These are the activations of a small neural network, seen along a few directions. Each row is one input.
In each table, some parts of the input vary, and every possible input appears once, in random order.
Descriptions start from the smaller parts, as in this example, which fits no table here: ring(8) and (point or line(11) or (values(3) and line(6))).
Shared parts are said once, and a part with two or three values counts as separate values.
(in the rows, 128 means zero)

Other details of the inputs vary at random and push rows far along three fixed directions, the same in every table; ignore that.

Rows:
r1: [ 97 102 158 174  67  78 113  82 127 114 118]
r2: [123 131 106  91 136 206 115 170 117 107 128]
r3: [112 117  88  87 160 193 104 156 115  93 151]
r4: [100 109  87  85 128 197 101 180 115  82 131]
r5: [ 49  90 107 158  62 105  96 117 140 116 163]
r6: [ 63 111 149 132  82 108 117  91 136 128 138]
r7: [168 169 125  81 197 193 192 148 131 147 114]
r8: [126  60  69 178 100 160   5 180  94  95 155]
r9: [130 139 113  80 153 201 126 166 117 127 118]
r10: [154 152 207 134 128  31 187  68 135 159  78]
r11: [228 129 141 170 173  81 113 152 102 176  90]
r12: [156 173 121  74 172 188 126 165 142 160 136]
r13: [ 62 179 130  77 135 148 235  93 190 159 155]
r14: [125 116 162 184 102  67 142  63 131 133 129]
r15: [174 105 108 151 154 143 106 147  96 100 122]
r16: [ 26 135 118  83  92 165 135  88 166  88 182]
r17: [ 62 101 106 160  75 115  92  90 144 100 185]
r18: [ 60 179 136  83 111 160 208 108 184 184 149]
r19: [139 145  97  87 175 194 145 155 127 126 139]
r20: [ 71 117 111 153 103  97 143  97 152 135 167]
r21: [130 136 172 150 105  35 166  87 143 144 107]
r22: [126 122 172 178  93  68 159  85 133 159 105]
r23: [144 147 210 155 119  68 191  63 131 179  77]
r24: [117  53  83 150  97 145  27 175  78  45 128]
r25: [119 127 112  82 140 204  99 163 111 107 126]
r26: [ 90 138 117 147  71  89 128 118 161 115 162]
r27: [160 175 141  51 188 164 165 157 127 147 104]
r28: [139 145 112  75 190 184 161 149 124 132 124]
r29: [ 35 148 108  88 103 158 172  99 179 116 180]
r30: [158 162 209 139 127  42 172  62 135 176  90]
r31: [160  89  99 144 157 128 109 153  94  88 114]
r32: [205  92 123 193 142  92 121 164  84 138  78]
r33: [113 109 149 181 102  50 161 100 132 172 108]
r34: [122 131 113  77 158 190 131 167 115 127 114]
r35: [148 149 126  81 173 201 139 137 118 108 126]
r36: [235 136 160 150 170  72 149 145  96 137  61]
r37: [108 145 145 144 116 101 184  79 158 142 135]
r38: [ 52 170 117 101 117 175 163  92 194 173 194]
r39: [ 67 190 165  66 108 162 137  82 184 163 171]
r40: [174 111 123 140 145 137 126 162  99 117  86]
r41: [194  80 131 184 158 117  46 127  76 116 110]
r42: [ 80 113 125 164  93 121  92  81 152 138 179]
r43: [113 113 160 175  90  67 139  87 131 158 114]
r44: [ 76 119 129 145  94 114 119  79 145 118 167]
r45: [ 77 120 140 153  82 126 103  97 152 160 154]
r46: [152  91  85 147 113 127  35 177  94  74 146]
r47: [134  73  69 177 109 157  31 184 101 113 150]
r48: [ 65 194 170  45 122 141 184  86 178 155 149]
r49: [156 157 211 153 131  56 225  65 140 193  59]
r50: [ 70 115 115 146  48 100  75 108 148  76 176]
r51: [ 47 166 144  69 107 158 205 104 179 151 139]
r52: [176 190 137  62 182 175 184 164 138 152 109]
r53: [127 131 102  81 156 185 155 178 124 121 109]
r54: [105 111  74 106 140 223  46 159 123  93 182]
r55: [217 103 137 176 172  90 136 131  87 120  76]
r56: [ 65 180 160  68 131 166 188  66 174 151 157]
r57: [143 156  99  73 162 160 158 183 137 120 125]
r58: [147 152 108  91 187 207 134 149 135 155 141]
r59: [173 115 117 139 140 137  48 158 102 120 131]
r60: [ 90  88 116 183  56  43  81 112 133  88 154]
r61: [183 198 144  56 190 167 205 160 143 155  92]
r62: [205 105 121 168 158  63 110 168  88 134  91]
r63: [152  86  91 158 118 142  85 178  96  90 112]
r64: [161  90  77 165 148 135  88 165  97 103 138]
r65: [168 181 117  75 171 173 171 176 138 144 122]
r66: [244 142 174 146 178  78 148 139  88 149  58]
r67: [ 61 100 105 156  89 104 111  97 144 111 177]
r68: [158 173 128  70 161 177 151 163 135 127 124]
r69: [108 113  77 101 127 201  91 185 118 104 147]
r70: [203 103 144 164 132  87  71 144  80  94  96]
r71: [168 108 104 133 147 112  88 175  97 109 118]
r72: [197  97 132 155 144  71  94 156  83  96  85]
r73: [ 61 111  90 158  49  96  72 126 153  99 196]
r74: [189  80 141 180 141 119  48 144  73 132  88]
r75: [167 169 136  72 197 189 191 137 129 134 100]
r76: [186  78 103 197 124  94  99 171  86 111  89]
r77: [143 148 112  88 156 200 154 175 124 135 114]
r78: [139 131 154 189 118  59 180  77 141 163 123]
r79: [128 123 172 159 128  53 183  63 134 145 103]
r80: [153 159 202 142 114  46 174  67 141 153  91]
r81: [ 41  90  79 163  28 103  30 126 146  68 214]
r82: [107 157 160 132 103 100 125  88 164 171 153]
r83: [183  74 125 176 146  89  93 160  72 125  78]
r84: [ 54  98 124 144  84 109  90  79 136  94 173]
r85: [ 96 105  61 100 122 191 107 198 123  89 144]
r86: [128 140 174 148 112  39 157  85 140 162 115]
r87: [ 38 160 139  89  91 187 131  96 180 164 174]
r88: [153 145 169 182 135  46 217  68 147 176  98]
r89: [117 133  88  81 126 187  69 176 122  83 162]
r90: [197 128 148 129 182 132 146 125  96 116  80]
Each input here is: values(3) and line(5) and (point or ring(5)).
Changing only the values(3) part turns r73 into r64. The same change can be made to r65. Which row results? -> r78
Changing only the values(3) part turns r16 into r10. The same change can be made to r7. Which row results? -> r52
Changing only the values(3) part turns r88 into r26. The same change can be made to r44. Which row results? -> r89
Change only the ring(5) part in r66. List by row number the other rows that result. -> r27, r50, r72, r89
Start at r71 and move only the ring(5) part, one step at a time. The first step leads to r81. Which rows follow, in order? -> r52, r61, r60
List by row number the other rows that have the values(3) part and the line(5) part in common with r45. -> r22, r40, r43, r51, r83

Rows:
r91: [156 107 107  79 170 159 122 191  89  91  90]
r92: [151 110  75 133 120 175  50 208 106  92 150]
r93: [100 175 154  77 134 204 142  94 163 151 152]
r94: [183 151 131 122 163 122 138 165 110 170  98]
r95: [195 129 132 119 221 197 146 145 103 183  90]
r96: [131 103 154 179 129  69 202  98 125 166  74]
r97: [103  77 125 188  54  75  95 115 113  73 127]
r98: [185 148 177 134 178 143 147 104 113 174  95]
r99: [161 119 125 170 169  89 188 117 129 158 103]
r100: [135  92  69 149 130 128  77 166  94  68 154]
r101: [172 122 115 107 184 196  85 154  87 132 119]
r102: [ 49 147 152 110  78 125 193  91 168 127 141]
r103: [ 94 181 126  62 140 157 173 120 169 112 151]
r104: [ 67 125  74  61 115 215 124 175 124  77 156]
r105: [150 134 149 169  88  75 117 115 137 150 125]
r106: [172 138 139 158 156 102 176 132 134 206  95]
r107: [ 76 189 160  91  90 113 157  99 189 166 151]
r108: [ 69 157 157  79 129 161 122  84 159 154 163]
r109: [112  88 108 197  79  66  97 106 122  82 160]
r110: [147 118 156 147 124 119  73  94 114 126 125]
r111: [136 109 141 159 121  38 134  94 128 122 126]
r112: [117  95 109 155  88  83  49 149 120 114 154]
r113: [168 128 119 139 142 118 136 139 121  99 122]
r114: [ 44 130 118  89  68 143 128 117 156  79 152]
What do these inputs look like to the network? -> line(4) and (point or ring(5))
Changing only the line(4) part turns r93 into r113. The same change can be made to r110. Which row results? -> r103
List by row number the other rows that have the line(4) part in common with r107. -> r92, r94, r105, r106, r112
List by row number the other rows that have the line(4) part in common with r97. -> r91, r96, r102, r104, r114
